x =
[[153 137 129 128 128 128 128]
 [127 128 128 128 129 134 150]
 [130 142 155 142 130 128 128]
 [154 145 131 128 128 128 128]
 [155 142 130 128 128 128 129]
 [128 131 143 154 141 130 128]
 [151 136 129 128 128 128 128]
 [154 140 130 128 128 128 128]
 [128 128 129 128 136 152 149]
 [146 154 139 129 128 128 128]
 [128 128 130 141 154 143 130]
 [140 155 144 130 129 128 128]]
Indices start at 1.
(1, 1): 153
(12, 3): 144
(11, 3): 130
(3, 2): 142
(5, 6): 128
(7, 7): 128
(4, 2): 145
(1, 6): 128
(1, 5): 128
(12, 4): 130
(4, 4): 128
(5, 7): 129
(5, 4): 128
(4, 5): 128
(11, 1): 128
(8, 3): 130
(9, 6): 152
(12, 7): 128
(8, 7): 128
(10, 3): 139
(2, 2): 128
(6, 2): 131
(3, 4): 142
(12, 1): 140
(9, 1): 128
(3, 5): 130
(10, 5): 128
(9, 7): 149
(4, 7): 128
(11, 6): 143

grid =
[[136 133 138 121 131 131 125 128 134 127 127 124 118 134]
 [122 118 110 124 112 131 131 130 121 122 133 136 141 137]
 [133 127 135 130 135 118 135 128 132 129 134 123 120 137]
 [141 125 120 130 121 124 125 121 135 120 124 133 134 130]
 [133 133 132 116 135 136 119 132 134 123 125 134 107 147]
 [125 116 114 115 109 134 132 129 123 117 139 132 140 141]
 [129 133 128 131 133 130 125 134 130 134 131 131 131 133]
 [127 129 131 128 134 127 129 129 129 130 131 128 127 129]
 [127 117 120 108 111 139 134 128 126 114 141 132 135 148]
 [129 127 128 111 126 140 127 130 130 120 132 133 118 146]
 [131 139 127 111 127 123 133 122 137 127 117 128 146 137]
 [108 131 130 128 129 135 131 134 125 127 145 137 133 114]
 [127 133 117 123 124 134 125 126 131 127 118 131 135 122]
 [117 141 132 105 136 129 136 134 123 138 121 123 140 137]
 [139 135 149 123 141 132 124 127 137 129 125 120 111 129]]
Indices start at 1.
(1, 1): 136
(6, 5): 109
(1, 13): 118
(15, 4): 123
(7, 5): 133
(5, 7): 119
(3, 14): 137
(14, 10): 138
(2, 4): 124
(13, 1): 127
(1, 12): 124
(7, 11): 131
(10, 11): 132
(8, 9): 129
(8, 12): 128
(2, 8): 130
(13, 10): 127
(2, 12): 136
(7, 1): 129
(14, 3): 132
(11, 11): 117
(3, 8): 128
(4, 10): 120
(1, 2): 133
(8, 11): 131
(9, 2): 117
(4, 14): 130
(9, 7): 134
(5, 9): 134
(3, 9): 132
(1, 6): 131
(14, 4): 105
(10, 4): 111
(6, 1): 125
(7, 3): 128
(5, 11): 125
(12, 10): 127
(12, 8): 134
(13, 4): 123

a =
[[112 111 113 151 113 152 112 146 113]
 [147 148 148 112 147 111 147 110 146]
 [122 122 118 139 118 140 122 142 123]
 [120 120 132 141 131 142 120 126 121]]
Indices start at 1.
(1, 1): 112
(4, 8): 126
(3, 1): 122
(2, 1): 147
(1, 9): 113
(3, 5): 118
(2, 6): 111
(4, 7): 120
(4, 4): 141
(4, 9): 121
(3, 2): 122
(2, 4): 112
(4, 6): 142

X =
[[143 145 145 111]
 [112 111 147 144]
 [146 148 110 110]
 [109 108 146 147]
 [143 143 146 111]
 [134 134 105 122]]
Rows and columns are counted from 1.
(1, 1): 143
(4, 2): 108
(5, 1): 143
(2, 4): 144
(3, 3): 110
(5, 2): 143
(6, 4): 122
(4, 1): 109
(5, 4): 111
(4, 4): 147
(2, 3): 147

A = ((157, 133, 153, 131, 135, 122, 121, 123, 131), (141, 132, 145, 132, 134, 129, 129, 124, 122), (135, 121, 124, 121, 127, 132, 116, 132, 129), (132, 131, 136, 127, 138, 131, 137, 134, 140), (119, 126, 142, 132, 122, 124, 115, 141, 133), (105, 123, 143, 134, 134, 121, 132, 129, 126), (127, 127, 139, 124, 119, 120, 116, 143, 123))
Indices start at 1.
row 1 col 1: 157
row 1 col 3: 153
row 4 col 1: 132
row 4 col 7: 137
row 4 col 9: 140
row 4 col 8: 134
row 4 col 4: 127
row 1 col 9: 131
row 2 col 8: 124
row 3 col 3: 124
row 3 col 8: 132
row 2 col 2: 132
row 6 col 5: 134
row 4 col 6: 131
row 3 col 7: 116
row 3 col 6: 132
row 1 col 5: 135
row 2 col 7: 129
row 3 col 4: 121
row 1 col 2: 133
row 4 col 5: 138
row 5 col 1: 119
row 5 col 7: 115
row 7 col 5: 119
row 7 col 7: 116
row 2 col 3: 145
row 5 col 5: 122
row 7 col 9: 123

W =
[[125 136 134 126 131 122 126 138 126 138 132 128 132 132]
 [127 132 134 128 130 130 127 134 123 130 130 130 128 128]
 [126 136 129 128 132 130 125 136 124 138 124 127 135 131]
 [129 134 128 128 130 129 128 129 129 132 128 127 133 127]
 [125 143 130 126 132 128 128 131 122 137 128 128 136 130]
 [126 144 127 123 128 121 124 147 119 148 126 130 137 149]
 [124 136 131 129 132 130 127 136 125 137 125 127 135 128]
 [124 142 132 124 140 132 123 134 124 142 124 130 138 124]
 [128 131 129 127 129 128 127 130 127 130 128 128 129 129]
 [124 139 135 125 133 125 126 140 121 138 131 129 132 132]
 [124 137 131 125 136 123 124 130 129 137 130 127 135 125]
 [127 136 134 126 134 129 125 134 126 136 129 129 132 126]]
Rows and columns are counted from 1.
(1, 1) -> 125
(10, 1) -> 124
(2, 14) -> 128
(6, 8) -> 147
(1, 10) -> 138
(10, 14) -> 132
(6, 4) -> 123
(1, 12) -> 128
(2, 12) -> 130
(1, 5) -> 131
(11, 7) -> 124
(9, 13) -> 129
(3, 5) -> 132
(10, 6) -> 125
(5, 8) -> 131
(11, 10) -> 137
(3, 12) -> 127
(2, 1) -> 127
(7, 1) -> 124
(6, 13) -> 137
(5, 3) -> 130
(9, 8) -> 130
(4, 3) -> 128
(11, 1) -> 124
(4, 11) -> 128
(8, 2) -> 142
(7, 10) -> 137
(12, 10) -> 136
(7, 4) -> 129
(8, 13) -> 138
(9, 7) -> 127
(8, 1) -> 124
(3, 10) -> 138
(11, 13) -> 135
(7, 7) -> 127
(7, 6) -> 130
(7, 8) -> 136
